These are the activations of a small neural network, seen along a few directions. Each row is one input.
In each table, some parts of the input vary, and every possible input appears once, in random order.
Descriptions start from the smaller parts, as in this example, which fits no table here: one of 4 places along a line, together with either a single point or one of 9 places along a line or (one of 2 separate values, together with one of 5 places around a ring).
Shared parts are said once, and a part with two or three values counts as separate values.
In the rows, 128 means zero.

Other details of the inputs vary at random and push rows far along three fixed directions, the same in every table; ignore that.

Rows:
R1: [111 133 115 159  79 137 165  61 159 132 161  95  65 160]
R2: [ 26 109  28 154 136 159 105 251  54 137 127 162 188 131]
R3: [170 125 161 115 132 106 121 107 157 137 107 117 101 122]
R4: [196 199 147  26 109  89 100 121 117 136  87  70 120  88]
R5: [186 195  99  23  96  83 102 171 126 173  85  62 127  90]
R6: [ 78 124  84 173 118 142 126 191  75 121 133 150 145 118]
R7: [117  90 165 208 165 182 138 128 126  80 130 173 142 174]
R8: [100 112 152 209 156 169 144  78 105  96 156 155 113 175]
R9: [ 47 108  47 138 129 125 107 232  58 162 127 164 153 102]
R10: [ 80  99  87 165 114 175 173  91 142 124 144 133 133 165]
R11: [188 189 134  40 127 103 105 170 134 146  74  91 129  86]
R12: [154 135 156 150 163 157 118 172 101  99 112 166 145 109]
R13: [169 144 122  58 107 100 133 104 152 168  98 101 130  82]
R14: [ 92  58 169 216 174 176 134 133 123  81 153 201 152 163]
R15: [146 133 182 168 125 155 157  72 151  82 148 134  94 136]
R16: [143  96 205 176 158 145 160  15 181 102 159 127  72 167]
R17: [169 130 147 164 198 132  81 227  52  94  93 174 214 103]
R18: [163 177 134  15 104  74 109  95 159 182 128  51 110 108]
R19: [188 182 143  58 124  99 134  78 181 143 106  55  99 126]
R20: [196 168 197 104 103 106 128  47 149  94 121  84  94 122]
R21: [ 69 100  76 113  96 143 156  96 159 161 144 119 133 142]
R22: [ 81  95  94 173 138 136 151  88 138 132 171 150 107 156]
R23: [ 71 122  78 116  97 153 173  79 157 118 170 108  96 163]
R24: [139  97 193 193 152 144 127 133 123  91 136 185 134 120]
R25: [ 95 126 107 160 139 158 172  90 134 111 168 136 106 156]
R26: [ 54 118  81 135 158 142 118 203 105 163 137 168 158 115]
R27: [148 179  79  56 121 100  98 231 106 172  67 106 150  88]
R28: [101 101 116 175 119 163 144 102 140 114 153 126 117 186]
R29: [226  92 228 137 157 109 117  50 164  53 129 133 144 138]
R30: [ 51 103  98 115 103 143 152  85 175 149 158 106  85 159]
R31: [187 159 135 109 127 116 114 189 105 132  74 138 192  80]
R32: [109 125 116 114 105 120 123 121 121 165 143 117  99 130]
R33: [157 167 138  99  94 111 118 132 124 138 121  94 121 117]
R34: [238 133 240 161 148 125 143  67 147  45 124 140 126 122]
R35: [152 162 136  49 118 125 123 123 158 118 118  87 136 114]
R36: [103  84 161 202 148 160 146  94 140 115 146 169  84 154]
R37: [159 162 108  88 126 115 101 175  87 124 102 109 146  87]
R38: [178 125 182 139 132  99 113 129 148 121 100 134 123 115]
R39: [168 134 120 154 166 149 106 235  65 130  68 185 218  88]
R40: [101  85 159 197 153 168 141 115 124 106 154 186 106 138]
R41: [ 93 145  86  89  91 139 127 125 132 151 142  86 122 157]
R42: [ 63 136  47  73  95 111 141 163 124 176 141 124 104 101]
R43: [ 74 137  88 109 111 140 123 140 106 132 128 110 136 149]
R44: [101  72 113 215 158 147 122 166  86 108 142 210 144 131]
R45: [ 51 153  63 117 112 154 161 105 155 167 152  94  80 152]
R46: [108 131 104 157  82 139 171  47 158 110 172 108  69 146]
R47: [ 68 140  53 120  93 150 172 112 129 143 162 122  79 135]
R48: [ 42 126  75  79  81 120 134  85 150 161 156  86  94 150]
R49: [150 172 136  87 102 113 130 133 149 135 107  94 109 107]
R50: [ 80 124  57 158 103 154 157 114 117 130 159 139  94 142]
R51: [154 101 166 173 201 118  86 199  66 103 110 183 201 107]
R52: [156 153 156  61 106  89 114  79 138 142 119  85  90 106]
R53: [ 90 115  87  92  97 113 125 122 155 165 142  93 118 148]
R54: [ 88 117  93 148  96 113 126 157 124 166 138 134 115 129]
R55: [165 108 204 172 149 126 119 125 139  99 115 162 126 120]
R56: [ 74 137  93 115  96 106 113 165 102 160 125 130 125 110]
R57: [154 166  87  86 145 107 107 180 105 135 109 124 171 102]
R58: [ 94 117  83 125 108 116 124 152 121 178 133 125 105 130]
R59: [166 148 155 136 118 117 133 121 147 117 106 113 115 126]
R60: [ 48  99  58 177 105 129 134 172 104 146 153 173 129 125]
R61: [128 104 152 158  89 135 179  12 184 128 156 116  76 139]
R62: [142 128 129  57 115  93 104 120 139 124 122  85 143 109]
R63: [ 94 117  91 128 170 119 109 235  78 148 118 183 193 102]
R64: [139 129 135  68 125 103  85 176 116 150 111 110 172 119]
R65: [145 100 163 175 159 126 127 102 137 129 146 142 127 156]
R66: [212  94 216 174 199 131 120 117 122  97  97 179 195 114]
R67: [ 81 117  94 137 104 119 144 151 125 140 147 154 118 114]
R68: [ 90 139  86  94 121 106 136 115 166 183 132  92  99 134]
R69: [168 139 155 108 128  92  77 212  91 145  96 146 176  91]
R70: [216 126 222 180 190 144  99 136  94  82 114 160 175 143]
R71: [143 139 133  93 102  90 114 130 125 131 124 101 121  91]
R72: [115 108 167 168 157 132 125  84 116 116 145 145 122 150]
R73: [167 167 164  84 134 131 150  57 173 114 139  83  97 128]
R74: [ 72 100  84 114 126 129 127 162 127 134 142 150 151 133]
R75: [185 156 148 108 140 115 122 108 141 132 120  95 127 137]
R76: [235 137 205 141 173 138 136  77 144  90 100 130 166 119]
R77: [ 96  92 135 138 106 135 161  32 200 125 158  95  70 181]
R78: [214 105 217 175 182 144 106 136 130  59  91 155 174 153]
R79: [ 75 109  93 202 129 177 128 178  71 138 143 173 129 158]
R80: [199 164 127  43 126  92  97 154 133 108  93  94 178 100]
Each input here is: one of 2 separate values, together with one of 4 places along a line, together with either a single point or one of 9 places around a ring.
Question: Changing only the place on the line of 4 turns R36 into R30. The same change can be made to R3. Which row results?
Answer: R77
Question: Changing only the place on the line of 4 turns R34 into R23. The same change can be made to R46. Which row results?
Answer: R80
Question: Which other rows does R4 become when the place on the ring of 9 takes its other values? List them by row number.
Answer: R5, R11, R12, R27, R37, R47, R50, R79
Question: Start at R28 and move only the place on the line of 4, one step at a time. The first step leads to R75. Which rows follow, in order?
Answer: R5, R1
Question: Which other rows does R80 become when the choice among 2 separate values takes its other values? List them by row number.
Answer: R29
Question: List by row number the other rows that have the place on the line of 4 and the choice among 2 separate values in common with R71.
Answer: R24, R38, R54, R55, R56, R60, R61, R67, R69
Question: Which other rows does R7 become when the choice among 2 separate values takes its other values? List them by row number.
Answer: R30
Question: Start at R15 and move only the place on the line of 4, one step at a time. The first step leads to R12. Which rows follow, in order?
Answer: R73, R35
Question: List by row number the other rows that have the place on the line of 4 and the choice among 2 separate values in common with R72.
Answer: R16, R18, R22, R26, R51, R63, R65, R66, R68

Rows:
R81: [120 132 109 151 132 133 117 184  90 133 117 156 153 110]
R82: [ 81 155  64  88  79 127 143 121 134 157 141  85  97 134]
R83: [ 81  87 118 178 140 148 125 151 110 116 143 170 143 145]
R84: [ 93 102 118 155 129 131 131 137 122 141 141 152 131 131]
R85: [ 92 104 116 144 126 145 154  81 151 129 153 126 106 156]
R86: [229 134 204  87 161  86  90 141 128  99  94 130 174  89]
R87: [153 174 112  59  90 110 142  95 164 152 120  69  90 110]
R88: [120 112 140 128 108 132 161  40 182 133 153 103  71 152]
R89: [ 75 104  93 159 134 133 122 180 110 155 130 160 144 132]
R90: [ 82 106  91 147 147 139 110 193  98 146 123 160 170 136]
R91: [136 127 140 158 130 148 143  87 132 107 141 123 113 153]
R92: [232 145 210 123 160 123 119 100 133  77 100 123 148 118]
R93: [163  98 186 171 173 142 124 124 130  94 119 169 154 135]
R94: [181 188 131  47 129  88  85 192 103 147  85  97 156  82]
R95: [137 140 141 136  98 131 161  42 169 124 152  91  66 147]
R96: [117 180  66  37  82  95 129 142 133 168 121  75 112  92]
R97: [ 83 111 111 138 131 131 119 146 115 147 138 140 121 138]
R98: [130 119 146 177 140 159 154  98 132 103 138 147 113 145]
R99: [157 121 169 167 139 144 129 111 120  82 134 143 131 134]
R100: [ 99 122  97 109 130 115 103 196 104 150 115 141 168 120]
Question: Changing only one part turns R83 into R99. The same change can be made to R90. Which row results?
Answer: R91
Question: What do these inputs look like to the network?
Answer: one of 2 separate values, together with either a single point or one of 9 places around a ring

Rows:
R101: [ 30  87  70 188 132 163 165 135 145 141 167 164 111 167]
R102: [116  66 183 225 126 130 117 102 108  88 161 179 110 151]
R103: [123 165 128  90 106 134 140  82 156 134 135  69  81 155]
R104: [ 95 172  68  89 105 126 139 128 125 144 139  90 107 127]
R105: [159 148 141 134 127 130 138  88 123 107 135 112  96 125]
R106: [186 129 176 172 138 132 125 140 109  96 119 161 147 108]
R107: [ 53 122  50 166 119 164 148 127 104 135 157 127 121 165]
R108: [113 149  94  77 110 121 135 145 141 141 109 116 145  99]
R109: [100 112 142 136 137 135 149  67 168 148 151 115 100 154]
R110: [170 138 147 118 123 137 144  81 144  99 138 106 132 135]
R111: [150 164 133  78  95 126 155  62 166 116 146  77 101 121]
R112: [105 102 137 201 146 178 135 116 114 104 141 141 123 188]
R113: [111 133 104  62 119  80  73 210  83 154 113 128 160  85]
R114: [110 125  81 103 135 133 118 195 107 138  99 147 190 107]
R115: [109 146  97  70 131 104 113 163 134 192 112 110 128 103]
R116: [146 129 116 113 135 100 109 209 118 157  93 155 158  94]
R117: [136 133 123 143 136 144 127 169  95 116 122 162 151 107]
R118: [159 135 142 186 152 131 104 193  68 111 104 176 160 113]
R119: [153 144 152 136 146 140 105 169 100 122 105 132 131 128]
R120: [155 134 137  88 128 110 133 108 166 139 123 115 108 109]
R121: [ 19 105  69 122  95 124 126 132 120 139 174 115 113 146]
R122: [145 135 138  68 129 108 133  75 174 161 127  79 120 140]
R123: [182 133 156 130 138 108 114 174 115 116  83 157 167  79]
R124: [169  85 201 143 147 119 106  73 128  73 143 132 150 161]
R125: [168 143 176 149 116 132 128  94 136 120 120 109  86 143]
R126: [ 72  91  81 158 138 153 149 134 141 140 149 150 135 160]
R127: [167 151 136  71 111 109 138  96 158 126 109 104 116  91]
R128: [183 109 205 167 162 113 116 117 137 127 108 155 135 124]
Question: What do these inputs look like to the network?
Answer: one of 4 places along a line, together with either a single point or one of 6 places along a line
Question: Changing only the place on the line of 4 turns R112 into R119. The same change can be made to R126. Which row results?
Answer: R120
Question: Which other rows does R128 become when the place on the line of 6 takes its other values? List them by row number.
Answer: R106, R116, R118, R123, R125
Question: Which other rows does R111 become when the place on the line of 6 takes its other values? List them by row number.
Answer: R101, R103, R104, R108, R109
